Each row below holds a small network's activations on one record, seen along a few directions.
After each row come some of the record's fields: DOV, NOP, LUVET, TOSE, KADOT, GINO.
A field that a record lacks is left out.
Other fields move the rows too, some of them a lot.
Random noise pushes rows far along 7 fixed directions. That doesn't count. These rows show it; they differ only by the noise:
[  43 -316  137  596  280  133  381   44  -63 -336  -20  -48  190  299
 -401 -127  199  324 -301 -582 -397 -341 -422   44 -119]
[ 110  245    6  245 -289 -176  161  144   33  559  -19  101   55 -257
   82 -171  173  -23 -125   93  366 -150  319  -22   62]
[ 309  348  308  -36 -536 -131 -310  176 -193   54 -342  182  288 -311
  348  421  119 -173  -40 -337  321   21  236  -42  -25]
[  -8 -280 -293 -159   35 -284  138  -23 -491  376  405  265 -473  204
   17   85 -261 -164   75  339  409  221  324   25  -72]
[-165 -306 -238 -119  225   -1  215 -115  -33  298  306  148 -506   -6
  -91 -339   51  380   67  159 -294 -157  416  -39 -266]
[  73 -198 -154 -328   17  -16 -138  -84 -259  254   61  324 -229 -103
  199   84  -87  275   69   20  -43   -1  363  -51 -261]
[ -51 -159  355 -153 -331 -185  -70  388 -332 -313  302 -138 -174  164
  -27  238   98 -201   41 -421  -52   -2  249  -18 -143]
[ 135  347  121  319  -22  -30  236 -187   37  133 -190  188   45 -373
  124 -212  391  188  -24  -57 -255 -329  322  -20 -263]
[-206 -261   -1 -185   84   85  -71 -205   90 -374  -38   46 -664   87
 -180   93   36  133  206 -235 -453  103  278  -47 -166]

[  26 -478  -32  -80   12  145  -79   49 -344  107  266  -33  457  199
  -11 -172  -37  321 -418   89   76 -151 -233   -8 -146]	{DOV: basuv, NOP: nar, LUVET: dilo, TOSE: fol, KADOT: vufo}
[  16  242  -15  367  314   60  274 -482  193 -267 -201    2  -83  -74
 -178 -126  157   59   84  132 -260  -50 -132   19  -59]	{DOV: reva, NOP: nar, LUVET: dilo, TOSE: fol, KADOT: vufo}
[-125  -12   80  -52  -80    7 -104 -134   32 -258  -10  -92 -255   37
 -165   46   38 -160   64   77   66  156   70  -37   46]	{DOV: basuv, NOP: nar, KADOT: guki}
[ 198  235  -39   -6  196   83  -35  -38  140  161 -225  101  266 -237
  130   59  -77  282  129  -64  -35  -93 -139  -54  -33]	{DOV: reva, NOP: nar, KADOT: guki, GINO: ges}
[  76  -69  -31 -370 -171  -27 -383   76 -186  -36   -2  -16  174   69
  186  372 -289 -227    7  108  359  299  -81  -21  112]	{DOV: faz, NOP: ladal, LUVET: dilo, TOSE: fol, KADOT: vufo}
[  13  302  246  -33 -264    9  -73 -109  -85 -142 -110   21  130 -285
  333 -118  386  -77  -46   -4 -319 -172  293  -23 -283]	{DOV: basuv, NOP: nar, GINO: ges}
[ -35  113  -53  430  270 -238  624   90 -306  125  509 -112  107  160
 -126 -351   96 -300  -61  404  116 -180  -57  118  -37]	{DOV: faz, NOP: ladal, KADOT: guki}
[ -67 -126  126  327 -157  -59  200  221  -60 -101  181 -226  146  274
 -240  -66   52 -261 -267  -81  245   -3 -233   89  214]	{DOV: tep, NOP: nar, LUVET: vosin, TOSE: lis, KADOT: vufo}
[  -4  141 -201  -28  129  -71   43 -334   91   56 -172  149 -420    6
  -23  187 -152 -132  258  207  131  293   72   -2   91]	{DOV: reva, NOP: nar, GINO: vizul}
[-378  -59  355  168  -28  104  181  245  401 -622  266 -652   17  159
 -380 -324  328 -141  -69 -208 -572 -211 -131   13   60]	{DOV: faz, NOP: nar, LUVET: dilo, TOSE: lis, KADOT: vufo}
[ 117   -8   45  237  -66 -185  106  -29 -258  -85   33   17   10  239
 -173  341 -198 -289  -40  -88  476  249 -226   54  160]	{DOV: reva, NOP: nar, LUVET: vosin, TOSE: lis, KADOT: vufo}
[ 391  255 -158  325  254  -70  189  110 -270  220 -215  265  588   10
  204  250 -232 -128  -81  -41  361   15 -498   94  162]	{DOV: faz, NOP: ladal, KADOT: guki, GINO: vizul}
[ -20  166  182  202  -30 -124  186  -18   24 -114   82  -99 -122  -76
 -117  -54  185  -28  104  -99 -109 -131  222  -31 -143]	{DOV: faz, NOP: ladal, LUVET: vosin}
[-205 -385 -298 -212  420  232   17  -82  135    9  135   36 -199  144
  -63 -260 -143  316   33  160 -430  -63  -96   15  -93]	{DOV: reva, NOP: ladal, LUVET: dilo, GINO: ges}
[ 120  178   64  373 -105 -377  391  394 -566  162  488 -134  463  240
   37  -57  -33 -725 -215  387  656  -13 -215  163  168]	{DOV: faz, NOP: ladal, KADOT: guki}
[ -91  197  152 -137 -273  -18 -219   65  547  -51 -257 -187 -460 -110
 -204  186  -27  -20  282 -277   43  153  197 -116  246]	{DOV: reva, NOP: nar, LUVET: vosin, TOSE: fol, KADOT: vufo, GINO: vizul}
[ -12   67  108  -52 -200 -131  -58   63 -275 -230  179 -117  168  100
  116   95   -1 -501  -75  243  225  144  -42   84   72]	{DOV: tep, NOP: nar, LUVET: dilo, TOSE: lis, KADOT: vufo}
[  18 -248 -125 -271   -7  124 -403  -61    3 -223 -153    5  104  134
  -21  331 -352  -91  -16   17  246  314 -253  -17  155]	{DOV: tep, NOP: nar, LUVET: dilo}
[-130  121  -35    6   -7  -16  206  232  241  315  192 -146   11 -111
   76 -409  167   38   -4  164 -165 -245  166    8   34]	{DOV: faz, NOP: ladal, LUVET: dilo, TOSE: fol, KADOT: vufo, GINO: vizul}
[  38 -440 -216 -360  133  193 -270  101  -75  236  136    0  384   91
   72   -5 -274  360 -201   74   30  -47 -233  -40  -33]	{DOV: faz, NOP: nar, LUVET: dilo, TOSE: lis, KADOT: vufo}
[  55  304  248   49 -308 -375  146  371 -218  110  299 -135    4  -15
  106   86   61 -482  123   58  323   -2  267   12   24]	{DOV: faz, NOP: ladal, LUVET: dilo, GINO: vizul}
[  70   -5   52   64 -213 -205  -80  -75 -162  -80 -107   66 -295  159
 -140  391 -141 -287   74 -109  465  371  -32  -20  239]	{DOV: reva, NOP: nar, LUVET: vosin, KADOT: guki}
[-315 -395 -191 -291   96   59  -32 -160  171  197  336  -79 -517  -24
 -259 -416   11  400   32  256 -204  -45  394 -125 -190]	{DOV: basuv, NOP: nar}
[-153  -69 -123  -25  293  203  -34 -321  530 -273 -379   89 -630  -23
 -245   -4  -35  276  281 -218 -557   63   21  -42    8]	{DOV: reva, NOP: nar, LUVET: vosin, GINO: ges}
[ 203  -40 -135  106  170   74   32   95  -89  179 -121  213  416  -40
  154   -7  -75  226 -150 -114  -16 -178 -227   59  -62]	{DOV: faz, NOP: ladal, LUVET: dilo}
[  39  132 -244  -42  -84  118 -224   11  356  219 -427  104   44 -105
  121   86 -146 -130  -41   86  197  153 -115    1  327]	{DOV: faz, NOP: ladal, GINO: vizul}
[ 212  265  228  -77 -236 -164 -137 -173 -491 -226 -138  249   98 -140
  367  394  120 -263   59 -100   11   82  219   36 -243]	{DOV: faz, NOP: ladal, LUVET: vosin, TOSE: lis, KADOT: vufo}
[ -58   43  -46  173  -51  -94  351  310   55  605  302   -3  102 -213
   57 -562  296  220 -191  154  -52 -431  338    9  -85]	{DOV: faz, NOP: ladal, LUVET: vosin}
[-127 -347 -133 -218   54  319 -309 -107  416  -40 -344   49 -275   50
 -164   47 -107  460   32 -320 -221  101  -79  -89  103]	{DOV: basuv, NOP: nar, LUVET: vosin, KADOT: guki, GINO: ges}
[-150  -97  -75 -127 -123  -86  -55  160  286  154   71 -110 -424   81
 -205  -19 -111  -58  130  -11  174  137  167  -52  228]	{DOV: tep, NOP: ladal, LUVET: dilo, GINO: vizul}
[ 136   70  106 -129 -116   39 -194   48   71  111 -119   60  191 -237
  121   64   62  284    6 -209  -60 -143  168  -93 -137]	{DOV: faz, NOP: nar, LUVET: vosin}
[ 155  185 -240  -53   35 -160  -78 -192 -283   37 -235  342  -93   42
  277  404 -261 -444  139  193  343  370  -40   66  140]	{DOV: faz, NOP: ladal, GINO: vizul}
[ -84   -2   71  105   98  240  -30  -62  374 -331 -302  -74   -2  -68
 -117  -81  187  186  -39 -278 -536 -138 -150   29   50]	{DOV: faz, NOP: nar, LUVET: dilo, TOSE: lis, KADOT: vufo}
[  66  350 -188 -161  157  -12 -103 -201  127  120 -152  128  -75 -287
  217   20 -116 -110  262  343   37  124  143  -14   -5]	{DOV: faz, NOP: nar, KADOT: guki, GINO: vizul}
[  47 -389   74  109   86  171  144  552  -51  175  259 -150  548  229
  -48 -248   49  420 -383 -434 -197 -418 -383   30  -27]	{DOV: faz, NOP: nar, LUVET: vosin, TOSE: fol, KADOT: vufo, GINO: vizul}
[-149 -296 -201 -211  -68 -257   20 -112 -345  163  404   86 -563  251
 -107   73 -204 -246  112  387  389  322  333    2   32]	{DOV: tep, NOP: ladal, LUVET: vosin}

Here are new rows. What are their fields?
[-388 -452  226  285 -190 -274  287  326  -19 -408  526 -460 -672  594
 -742  -71    7 -351  -57 -285  124  132    6    7  162]	{DOV: basuv, NOP: nar, LUVET: vosin}
[-223   16  392 -138  127   84   80  101   68 -720  329 -439   67   80
  -60 -198  289   -2  146 -184 -783 -261    8  -17 -284]	{DOV: tep, NOP: nar, LUVET: dilo, TOSE: fol, KADOT: vufo, GINO: vizul}
[ -73  -48  279    9 -491  174 -371  153  398  -38 -184 -410  380  -69
 -209  -27   99  110 -292 -174  290    0 -147 -123  240]	{DOV: basuv, NOP: nar, LUVET: dilo, TOSE: fol, KADOT: vufo}
[ -85  166   60  326   11 -209  456  179  -90  134  327  -90 -139  -14
  -63 -312  254 -220   -6  178   24 -165  214   75  -16]	{DOV: faz, NOP: ladal, LUVET: vosin, KADOT: guki}
[  51  412  213  378 -265   41   22   -9  388 -113 -417 -135  213 -222
  -52   68  195 -230  -98 -184  105    6  -94   28  249]	{DOV: faz, NOP: nar, LUVET: vosin, TOSE: lis, KADOT: vufo}
[-142  -14  126 -468 -548 -118 -539  341  209 -179 -117 -178 -479   71
  -24  531 -192 -444  215 -242  351  481  232  -51  364]	{DOV: faz, NOP: ladal}
[-134 -622 -104  -88  -95  257 -361  161  436   51 -204 -151 -134  243
 -493   71 -258  492 -214 -468  147  105 -305 -112  243]	{DOV: basuv, NOP: nar, LUVET: vosin}
[  25 -212 -256 -177   51  151 -182  236  185  252 -181   91   49   92
   47  126 -288  124  -63 -156  104  102 -213    4  246]	{DOV: faz, NOP: ladal, GINO: vizul}
[ 105  294 -169  -86   76  -72 -165 -304  -84 -273 -368  195 -117   68
  228  514 -316 -593  253  253  261  504 -183   79  238]	{DOV: faz, NOP: ladal, LUVET: dilo, TOSE: fol, KADOT: vufo, GINO: vizul}
[ 157  258   30  299   59 -248  222  -94 -221 -121  -61  122  -69   12
  -16  173   29 -339   77   13  115   72    7   60    1]	{DOV: faz, NOP: ladal}
[-261 -252   81  241  287  -80  409  315  -56 -388  538 -440  -75  461
 -441 -207  -28 -266   -4 -117 -208  -56 -320   84   88]	{DOV: faz, NOP: nar, KADOT: guki, GINO: vizul}
[  17  -36   56  216   85  -14  137 -161 -103 -274 -103   45 -155  173
 -129  178   26 -113   -7 -168  -86   93 -115   48   13]	{DOV: faz, NOP: ladal, LUVET: vosin, TOSE: fol, KADOT: vufo}
[ 197 -262   49   87  237  -94  162   80 -482  -33  231  125  240  266
  -50  130 -112  226  -64 -277  -41 -147 -256   -3 -232]	{DOV: reva, NOP: nar, LUVET: vosin, GINO: vizul}
[ 143  116  425  237  -75  -47   74  -51 -223 -467  -22  -81  199   40
 -109  251  173    2  -19 -407 -153 -113 -111   -4 -194]	{DOV: reva, NOP: nar, LUVET: vosin, TOSE: lis, KADOT: vufo}
[-247 -523 -200  -93  237  111  151  348  151  123  392 -247  -85  415
 -264 -287 -165  181 -124  -37 -164  -97 -265   15  170]	{DOV: faz, NOP: ladal, LUVET: dilo, TOSE: fol, KADOT: vufo, GINO: vizul}
[  85 -370 -375 -184  384   32  102   20 -331  442  311  261  135   77
  100  -86 -306  374  -48  215   54  -91  -43   19 -213]	{DOV: faz, NOP: ladal, LUVET: vosin}
[ 147  300  259  406  -23 -100  224 -168 -248 -342 -111   81  211  -23
   36   80  262 -191  -65 -141 -111 -137 -117   91 -130]	{DOV: reva, NOP: nar, LUVET: vosin, TOSE: lis, KADOT: vufo}
[-116 -609  -44 -641  -72  122 -456  -28 -168   16  219   89 -339   87
  -72  158 -216  517   67 -145  -64  114  324 -151 -269]	{DOV: basuv, NOP: nar, LUVET: vosin}
